These are the activations of a small neural network, seen along a few directions. Each row is one input.
Each table varies a few parts of the input and shows all the possible inputs, shuffled.
Descriptions start from the smaller parts, as in this example, which fits no table here: ring(5) and (point or (values(2) and line(4)) or line(11)).
Shared parts are said once, and a part with two or three values counts as separate values.

Other details of the inputs shift rows strongly along two fixed directions, in all tables alike. That doesn't count.

A family of inputs:
row 1: [ 20 -63  22  -2  21  49   6  43 -19  85   4]
row 2: [-42  -8  35 -27   1  38 -27 -19  30 -97  -1]
row 3: [ 46  34 -35  12  37 -38  17   8 -18  70   8]
row 4: [-23  42 -10   2 -27 -31   5 -23  36 -67  -2]
row 5: [ 56  33 -60  -3  19 -38  19   9 -15  55  -5]
row 6: [  1  -6  11 -15  23  -2   0   2  18   8  -7]
row 7: [-15 -13  14 -21   6   3   2   6  14  17 -16]
row 8: [  8  37 -32 -15 -32 -61 -22   6  22 -24  22]
row 9: [ 42  16 -53  15  -3 -43   6  19 -33  63  17]
row 10: [-22 -52  25 -11  26  69  13   3 -33  43 -23]
row 11: [-17  49  13  21   9 -31  -3 -29  36 -55  17]
row 12: [ 22  47 -36  12 -29 -46  -6 -19  25 -37  17]
row 13: [ 18  52 -33  16   4 -50 -27 -10  -6 -37  31]
row 14: [ -2 -11  22  -5  25   8  -6   6   9  18   7]
row 15: [ -3  -6   8   7  12  17  16 -17  15   9 -20]
row 16: [ 34  48  12  21 -14 -89 -12  -5 -13 -57 -15]
row 17: [ 22  43 -31 -12 -18 -58 -27   0  26 -35  27]
row 18: [-58 -59  31 -29 -15  99 -22 -20 -24 -66 -24]
row 19: [ 27  28 -16  15  29 -16   3  12 -23  34  21]
row 20: [-66 -56  41 -33   4  98  -6 -22 -15 -72 -35]
row 21: [ 42 -57 -33  -2 -30  29  38  21 -25 110 -18]
row 22: [ 25  24 -26   0  36 -19  15  -7 -10  32 -12]
row 23: [-18  36  -8  24 -33 -39 -15 -17  22 -59  27]
row 24: [ 36 -56 -20 -28   0  19  38  38 -18 110 -17]
row 25: [-72  -2  56 -14   2  23 -32 -15  29 -79   3]
row 26: [  9  29 -19  11  10 -23   5  17 -22  39  15]
row 27: [-34  51  14  19  -9 -34  -1 -25  36 -52  11]
row 28: [ 10  63  -5  34  -4 -48  -5 -10  26 -26  31]
row 29: [ 18  -7 -24 -11   0  23  -7  -4 -22  -2  -3]
row 30: [-47 -84  63 -16   0  95 -32  -1  -5 -59   8]
row 31: [ 66  13 -13  16 -22 -88  30  29 -40  64 -25]
row 32: [-55 -18  37  -9 -24  23 -44  -5  14 -87  19]
row 33: [ -36 -106   58  -16    7  109    1   39  -25   55  -15]
row 34: [-24 -20   9 -14  23  37  16  -7 -17  11 -30]
row 35: [ -5  37  -7  28 -21 -32 -25 -22  25 -68  28]
row 36: [ 10  21  -7  26 -14 -22  18  13   4  42  14]
row 37: [ 50 -50 -27  -1   3  36  49  20 -13 102 -26]
row 38: [-26 -29  19   3  -3  37  20 -12  11  12 -33]
Description of these inputs: values(2) and (point or (values(3) and ring(6))).
The inputs of row 19 and row 26 match in every part but the values(2) part. If row 12 is changed in the same way as row 19 into row 26, which row does it become? -> row 21
A walk changes only the ring(6) part. It starts at row 4 and steps to row 21. List the rest of the walk in order. -> row 23, row 36, row 27, row 38
Which other rows does row 27 become when the values(2) part takes its other values? List them by row number. -> row 11

A family of inputs:
row 39: [-43  14  35   2  -3 -16 -11 -10  23 -44   8]
row 40: [ 55 -38 -39  12 -11  25  40  23 -42 105 -15]
row 41: [-27  -1  22  -2 -38  -2  -7  -5  29 -53   6]
row 42: [-12  14  -2 -16  -6  -6 -12 -30   8 -63 -10]
row 43: [-44  28  17  11  17  11 -13 -21  17 -43  11]
row 44: [  48   61  -36   18   -5 -106   11   18  -10   45    5]
row 45: [ 63  51 -65   5 -17 -97 -31  28 -18  25  57]
row 46: [ 56 -46   3   8  17   5  33  48 -41 119 -24]
row 47: [ 37  61 -46  24  14 -69  14   0 -17  36  10]
row 48: [-27  19   8  17   0   8 -12 -28  29 -47  16]
row 49: [ 41 -50 -38 -21  -4  28  39  24 -13 111 -17]
row 50: [ 38  61 -41  -4  29 -69   7   8  22  46  17]
row 51: [-15 -81  31   7   5 102   9  -7 -32  13 -31]
row 52: [-15 -75  44 -28  33  98   7   1 -31  12 -40]
row 53: [ 28  72 -57  -5  16 -86  10   5  18  49  15]
row 54: [-28  55  20  15  23 -11 -21 -20  31 -60  24]
row 55: [ 41 -39 -37  12  -8  30  42  24 -18 112  -2]
row 56: [-31  13  43   6   8  -8 -15   2  28 -45   9]
row 57: [-29  14   8 -19  16   1  -7 -22  -4 -58 -16]
row 58: [-14   2  23   8 -24 -17 -13 -12   8 -62  -6]
row 59: [-26 -93  26 -25  -7  95 -36  30 -22  17  24]
row 60: [-15 -96  43 -10 -33  88  12  12 -32   2 -40]
row 61: [-14  25  21  15  24   8 -12 -15  -5 -52   1]
row 62: [-13   9  -6 -20 -21   7  -8 -23   4 -65 -15]
row 63: [-26  14  -4 -15  -1  -2 -13 -21  33 -50   1]
row 64: [-28   5  27   7 -21 -19 -11 -10  35 -52  11]
What do these inputs look like to the network? -> values(2) and (point or (values(3) and line(4)))
Which other rows does row 63 become when the values(2) part takes its other values? List them by row number. -> row 42
Which other rows does row 46 become when the values(2) part takes its other values? List them by row number. -> row 56

A family of inputs:
row 65: [-19  -9  14   1 -21  -5  -4   3  11 -14   8]
row 66: [ -8  13   8   0  29  16  -1  -7 -10  -8  -9]
row 67: [ -7  -8  22   5  12  21  12 -17 -11  -6 -28]
row 68: [ -5 -40 -10 -24 -23  49  -1 -11 -11 -21 -18]
row 69: [  28   84  -38   23  -11 -104  -30   11   25  -23   55]
row 70: [ 32  21 -40   2  28 -19  28  10  -4  82   5]
row 71: [-14 -11  26   5 -18  -4  -9   9  -5 -20   2]
row 72: [ -6   1  22  10  -9  -9   2  -2   4 -18 -16]
row 73: [-10 -27  13  -5  -8  31 -18  10   9   2  24]
row 74: [-12   0  16   2 -13   1   9  -5  19 -11 -11]
row 75: [-16   0   5   5   9  12  14 -19  11 -10 -18]
row 76: [ 66 -43 -52  -7 -15   8  32  24 -54  89 -20]
row 77: [-17  -1   5 -13  18  16 -13  -2  13 -11  13]
row 78: [-10  22   8  -5  21 -11 -21  -4   3 -31  13]
The inputs of row 72 and row 74 match in every part but one. If row 76 is changed in the same way as row 72 into row 74, which row does it become? -> row 68
What do these inputs look like to the network? -> values(2) and (point or ring(6))
A walk changes only the ring(6) part. It starts at row 75 and steps to row 70. List the rest of the walk in order. -> row 77, row 73, row 65, row 74

A family of inputs:
row 79: [ -15 -105   50   -7  -16   94    0   26  -13   36   -9]
row 80: [-32 -72  53 -17  26 100  27  -3 -14  28 -52]
row 81: [ -56   26   40    6  -42  -34  -46  -17   39 -123   29]
row 82: [ 23  32 -43   6  -2 -41   6  16  29  51  38]
row 83: [ 26  29 -35  -7  33 -28  -3   7 -13  34  15]
row 84: [ 27   1   4  20  -4 -30  30  13 -17  52 -26]
row 85: [-15 -87  49  -7   4  93 -10  18 -57   9 -21]
row 86: [ 47  14 -30  11  12 -34  -1  15 -27  44  14]
row 87: [ -50   31   48   10   -5   -5  -14  -41   29 -120  -18]
row 88: [ 63  50 -98 -12 -51 -82  17 -12  -3  -3  -5]
row 89: [ 19  23 -22  10  21 -12  36  -2   9  59 -15]
row 90: [ -58   55    9  -10   19    9  -45  -43   23 -124   24]
row 91: [ 20   5 -25  -5   4 -30   5  24  14  58  23]
What do these inputs look like to the network? -> point or (values(3) and line(4))
Which other rows does row 89 become when the values(3) part takes its other values? List them by row number. -> row 82, row 90
Which other rows does row 86 become when the values(3) part takes its other values? List them by row number. -> row 79, row 87
